These are the activations of a small neural network, seen along a few directions. Each row is one input.
In each table, some parts of the input vary, and every possible input appears once, in random order.
Descriptions start from the smaller parts, as in this example, which fits no table here: one of 5 places around a ring, together with either a single point or (one of 2 separate values, together with one of 4 places along a line) or one of 11 places along a line.
Shared parts are said once, and a part with two or three values counts as separate values.

Other details of the inputs vary at random and push rows far along two fixed directions, the same in every table; ignore that.

Table:
R1: [ 2.88  0.24 -6.04  0.58  4.17 -1.91 -2.18  4.01 -0.56 -0.09  2.83]
R2: [ 2.44  1.57 -6.95  0.12 -5.84 -3.37  3.17 -0.24  4.87 -1.47  2.40]
R3: [-4.30 -2.15  2.56 -0.65  5.58  2.03  0.66 -1.59 -0.47  0.10 -1.43]
R4: [ 0.14  0.54  3.27 -3.98 -6.19  0.26 -1.05 -0.15  2.83  2.71  0.43]
R5: [-1.04 -1.89 -7.02  2.91  3.88 -1.42  0.31  0.42 -0.24 -2.76  2.09]
R6: [ 4.96  4.11 -5.61 -1.44 -4.38 -4.31  4.02  1.29  3.08 -0.92  0.87]
R7: [ 0.87  2.29  4.10 -1.54 -5.23  1.03  1.89 -1.29 -1.59  2.61 -1.57]
R8: [-1.46  0.02  2.82 -1.87  6.43  1.15 -0.88  1.06  0.78  2.71 -1.91]
R9: [-3.22 -2.96  2.57 -1.08  3.69  2.01 -3.73  0.60 -2.24  1.11  0.28]
R10: [-0.48  1.36  2.40  0.60 -5.93  1.45  0.73 -2.17  0.56  3.49 -2.52]
R11: [-2.92 -1.83  2.21 -0.02  5.65  0.25 -3.24 -3.98 -1.01  3.08 -1.75]
R12: [ 2.57  0.51 -5.40  0.50  4.70 -2.07  0.20  2.93 -3.50 -2.24  1.91]
R13: [ 0.70 -0.56 -4.86  0.08  4.52 -2.88  0.32  2.85 -3.56 -4.09  3.39]
R14: [ 0.28 -1.62 -4.83  4.09  4.20 -2.31  2.58  1.31  0.23 -5.36  1.72]
R15: [-3.68 -2.67  3.20  1.22  4.68  2.87  0.08 -2.35 -0.10 -2.82 -1.75]
R16: [ 3.49 -0.05 -4.82  2.36  4.13 -1.37 -0.55  2.27 -3.35 -5.17  1.65]
R17: [-3.91 -2.51  1.85 -0.47  5.11  2.14 -1.79 -0.50  2.52  2.37 -0.50]
R18: [-0.93 -2.63  2.67  0.83  3.52  2.36 -3.20  0.68 -2.30  2.32 -1.31]
R19: [-0.23  2.47  3.47 -0.59 -4.77  0.78  2.92 -2.12 -0.23  2.45 -2.79]
R20: [-1.86 -2.68  4.93  0.20  3.98  0.97 -1.50  1.39 -1.68 -1.47  0.00]
R21: [-1.42 -1.21  3.22  0.92  4.94  2.56 -1.32 -0.82 -1.29 -1.13 -3.10]
R22: [-2.40  0.04  2.42  1.30 -6.76  2.94  0.81 -4.53  2.17 -0.46 -1.47]
R23: [ 1.40 -2.47 -4.57  3.70  2.18 -2.36 -1.77  3.37 -1.47 -4.40  3.57]
R24: [ 5.78  2.77 -6.11 -1.10 -6.05 -3.28  0.69  2.21  2.11  0.23  2.34]
R25: [-0.54  3.25  2.72 -2.06 -4.45  1.05  2.37 -2.13 -0.07  2.86 -2.58]
R26: [ 2.76  2.68 -5.71 -1.19 -4.53 -4.05  5.39 -0.26  4.12 -2.66  2.16]
R27: [-2.17 -2.41  4.51 -0.38  4.17  2.05 -2.23 -0.05 -2.69 -2.88 -0.10]
R28: [ 1.05 -0.92 -5.51  0.21  3.81 -2.62 -1.94  3.98 -0.76 -1.88  4.28]
R29: [ 1.05  1.26 -6.28  3.31 -6.66 -2.53  3.88 -1.52  1.02 -2.12  2.11]
R30: [ 0.98  1.62  1.96 -2.58 -5.13  0.70 -0.24 -0.96  4.40  4.30 -2.28]
R31: [-2.52 -2.54  4.32 -0.73  4.35  0.94 -0.84  0.65 -3.03 -0.42 -0.05]
R32: [-1.34 -1.91  1.96 -0.65  4.02  2.69 -3.88  0.74 -2.24  2.78 -1.14]
R33: [ 2.85  1.69 -4.99  1.98 -7.93 -2.06  0.39 -0.17 -1.07 -4.81  3.50]
R34: [-1.87  2.56  3.03 -2.88 -4.02  0.59  3.55 -2.49  3.15  2.30 -0.56]
R35: [-0.15  1.50  2.54  0.90 -6.35  2.63 -0.62 -2.97  1.00  1.18 -2.79]
R36: [ 1.24  0.84 -5.34  1.01  5.92 -4.64  0.96 -1.88 -2.21 -2.01  1.46]
R37: [ 0.39  1.61  4.57 -5.24 -5.02 -0.42  1.27 -0.22  2.01  1.51  0.21]
R38: [ 3.29 -1.15 -5.97  3.57  2.70 -0.71 -2.79  2.07 -2.61 -4.29  1.94]
R39: [ 2.33  2.51  3.82 -4.72 -4.37  0.25  0.93 -0.07  2.03  3.27 -1.21]
R40: [ 0.04  1.17  3.18  1.41 -6.22  1.56  0.00 -1.52  1.98  2.60 -2.59]
R41: [-3.88 -2.82  3.19  0.83  4.96  1.75  1.30 -1.56 -0.61 -0.28 -1.56]
R42: [ 0.75 -2.30 -5.08  2.72  2.53 -2.35 -1.14  2.61 -2.85 -3.26  3.38]
R43: [-1.07 -1.41  3.66  1.46  4.65  1.39 -0.61  0.61 -0.25  0.28 -2.89]
R44: [-1.78 -1.04  1.84 -0.75  5.20  1.90 -3.12  0.96  1.52  3.84 -1.75]
R45: [-2.46 -1.72  1.45  0.30  4.40  2.48 -2.82 -0.21 -0.74  2.77 -2.41]
R46: [ 3.07  4.22 -4.23 -2.15 -5.42 -4.21  3.28  1.93  0.04 -1.87  4.23]
R47: [-0.32 -0.25  3.33 -2.73  5.86  1.38 -1.85  2.00 -0.86  2.72 -0.62]
R48: [ 1.48  2.20  4.80 -0.68 -5.49  1.05  1.18 -0.55 -0.32  1.63 -1.55]
R49: [ 1.28  1.00  3.73  0.53 -6.71  1.77 -0.99 -0.66  0.44  2.59 -1.30]
R50: [-2.12 -0.31  3.01  1.83 -6.48  1.86  1.40 -3.00  3.07  1.06 -1.29]
Description of these inputs: one of 2 separate values, together with either a single point or (one of 4 places along a line, together with one of 6 places along a line).
Changing only the choice among 2 separate values turns R25 into R45. The same change can be made to R19. Which row results? -> R10
Start at R16 and move only the place on the line of 6, one step at a time. The first step leads to R48. Which rows follow, in order? -> R7, R12, R47, R39
Start at R15 and move only the place on the line of 6, one step at a time. The first step leads to R14. Which rows follow, in order? -> R41, R3, R34, R26
Which other rows does R47 become when the choice among 2 separate values takes its other values? List them by row number. -> R1
Which other rows does R5 become when the place on the line of 4 takes its other values? List them by row number. -> R9, R32, R45
Which other rows does R28 become when the place on the line of 4 takes its other values? List them by row number. -> R1, R17, R44

Table:
R51: [-0.08 -1.70 -4.01  2.08  5.35 -1.49 -1.08  2.21 -4.93 -3.48  2.87]
R52: [-3.18  1.27  6.18 -1.11 -7.88  1.96  1.60 -2.24  1.87  3.21 -2.71]
R53: [ 1.34  2.78 -6.47  1.48 -7.88 -1.55  3.35 -0.37  1.45 -2.38  2.04]
R54: [-6.43 -4.18  5.90 -0.02  5.18  4.42 -2.51 -0.15 -0.14  2.58 -2.23]
R55: [-1.41  2.34  7.68 -2.17 -7.95  1.54  0.74 -2.88 -2.01  2.56 -1.86]
R56: [ 2.24 -2.66 -4.21  2.82  4.82 -0.32 -2.45  2.06 -0.46 -4.30  1.70]
R57: [-1.50  2.22  6.07 -2.71 -7.82  3.31  0.31 -3.86 -1.53  2.44 -1.62]
R58: [ 4.48  5.97 -4.64 -2.87 -5.40 -3.67  3.89  2.79  2.04 -0.30  3.13]
R59: [-3.42 -4.39  6.31  0.03  4.62  5.17 -4.39 -0.70 -0.46  1.82 -1.30]
R60: [ 4.85  2.62 -3.89  2.29 -8.10 -3.00  1.48  0.31  1.09 -2.91  2.21]
R61: [ 2.08  3.29 -6.06  1.60 -6.38 -2.39  5.62 -2.41  1.28 -1.96  1.54]
R62: [ 0.03 -2.31 -5.41  2.42  5.55 -0.36 -1.04  1.82  0.47 -4.41  0.29]
R63: [-1.12  0.71  4.72 -3.08  6.26  2.49 -2.95  1.73  0.75  4.59 -1.76]
R64: [ 1.83 -1.20 -4.16  1.47  5.73 -0.82 -1.84  1.35 -3.41 -5.14  1.07]
R65: [ 0.76 -1.83 -4.97  2.60  7.16 -1.14  1.29 -0.08  0.39 -3.93 -0.18]
R66: [-3.71 -2.82  7.01  0.40  7.01  3.09 -0.95 -2.22  1.03  1.74 -4.36]
R67: [ 1.10 -1.56 -4.42 -3.16  6.29 -4.37 -0.20  2.99  1.71 -2.07  3.32]
R68: [ 2.63  3.27 -5.16  1.98 -7.57 -2.98  3.06  0.22  2.13 -2.94  0.82]
R69: [ 1.21 -3.08 -3.17  3.69  4.67 -2.03 -1.81  3.29 -1.77 -3.33  2.75]
R70: [-0.24 -2.10 -3.92  3.53  7.06 -2.75  2.09  1.14 -0.87 -2.93  0.86]
R71: [ 4.19  3.77 -5.66 -3.98 -6.18 -4.87  3.59  0.52  2.65 -0.18  3.55]
R72: [ 1.50  3.93  4.44 -3.93 -6.37  1.65 -0.07 -0.72  1.52  6.85 -2.44]
R73: [ 0.40 -3.20 -4.12  3.45  4.55 -1.02 -1.78  2.99 -1.98 -2.77  3.65]
R74: [-1.77  2.58  2.82 -1.95 -7.43  0.64 -1.67 -6.16  2.20  6.39 -2.34]
R75: [-5.77 -3.60  6.42  0.17  6.85  3.67 -0.17 -2.12 -0.22  3.08 -2.78]
R76: [-2.60 -2.37  7.81 -0.87  5.50  3.26 -4.05 -0.94 -2.75  0.51 -3.12]
R77: [ 2.62  2.22  4.91 -4.13 -7.65  1.55 -0.05  1.41 -0.02  7.26 -3.12]
What do these inputs look like to the network? -> either a single point or one of 6 places along a line or (one of 4 places along a line, together with one of 5 places around a ring)
What sort of input is R74? -> a single point
Start at R77 and move only the place on the line of 6, one step at a time. The first step leads to R72. Which rows follow, in order? -> R63, R58, R71, R67
